Each row below holds a small network's activations on one record, seen along a few directions.
Records have a field called Bul. Each example row is followed by its value.
The largest differences between rows may come from other fields.
(in the rows, 500 means zero)
Strong random noise was added to every row along 4 fixed directions; ignore it. To show where, here is one row again and again, with new noise each time:
[275 479 412 258 736 548 427 638 628 374 607 469 347 372 153 321 466 383
 402 494 631 524 469]
[557 511 521 453 632 543 370 503 616 377 540 375 558 446 354 462 505 422
 492 540 665 512 415]
[556 501 593 387 699 658 411 511 579 398 555 442 534 470 324 473 567 465
 513 503 553 506 443]
[621 511 725 326 783 864 440 478 536 429 503 498 513 544 352 524 703 521
 534 491 424 506 458]
[492 493 458 320 587 617 508 585 549 472 570 464 320 405 292 397 538 366
 354 525 582 579 369]
[351 488 333 344 587 435 437 625 626 402 599 408 340 342 225 327 413 321
 347 537 724 559 393]

[535 563 468 572 391 464 541 427 455 532 413 481 423 545 612 503 556 449
 434 551 585 457 466]  e3
[457 559 464 424 471 582 556 507 441 428 372 598 446 531 560 525 585 489
 522 469 439 549 487]  e7
[702 470 529 545 334 462 646 572 392 508 596 631 573 447 574 583 490 546
 606 431 363 530 438]  e5
[613 556 469 580 348 505 418 433 560 508 272 425 527 576 686 562 534 461
 442 613 660 505 446]  e9
[567 414 542 410 507 612 639 535 439 542 643 557 444 403 380 526 585 517
 581 475 382 595 415]  e1
[480 485 678 343 695 802 495 390 505 516 391 560 346 703 517 516 671 596
 457 489 352 486 519]  e8
[554 606 621 443 543 635 544 508 434 475 453 597 556 520 546 609 568 592
 560 470 399 479 515]  e10
[409 512 254 540 204 190 624 663 472 496 614 520 402 352 470 465 281 417
 434 467 588 543 474]  e6
[391 456 443 394 578 534 500 536 519 517 481 548 422 450 443 439 488 553
 505 470 417 432 560]  e2
[391 397 574 531 710 420 385 409 563 508 540 499 639 539 423 487 370 557
 573 469 512 400 690]  e4

Here are new rows. What is Bul for each?
[417 455 470 537 472 351 454 539 599 482 544 391 498 410 478 428 447 391
 476 521 686 498 466]  e3
[603 467 606 590 492 385 526 463 524 436 658 501 615 450 445 537 393 583
 601 450 439 539 469]  e8
[376 463 314 414 316 322 642 670 463 509 756 580 344 330 382 418 362 441
 476 396 436 560 554]  e6
[499 509 439 475 360 449 622 526 392 484 499 610 500 491 551 523 475 482
 530 420 389 526 475]  e7
[474 423 549 475 488 559 598 522 441 592 657 699 561 489 422 474 433 585
 609 363 265 402 652]  e9
[561 389 570 609 627 491 332 322 579 557 399 363 642 663 571 529 447 517
 482 572 635 399 632]  e4
[389 457 548 317 674 691 545 545 474 535 482 620 401 489 408 456 573 613
 538 428 278 430 600]  e2
[675 537 647 490 447 663 574 484 430 538 452 584 533 607 619 650 634 606
 562 475 350 475 529]  e6
[577 441 656 612 597 642 412 403 484 527 393 352 628 673 565 539 599 607
 556 565 515 470 498]  e1
[623 509 369 519 300 547 619 466 466 599 437 425 333 440 632 537 589 397
 373 628 603 639 313]  e1
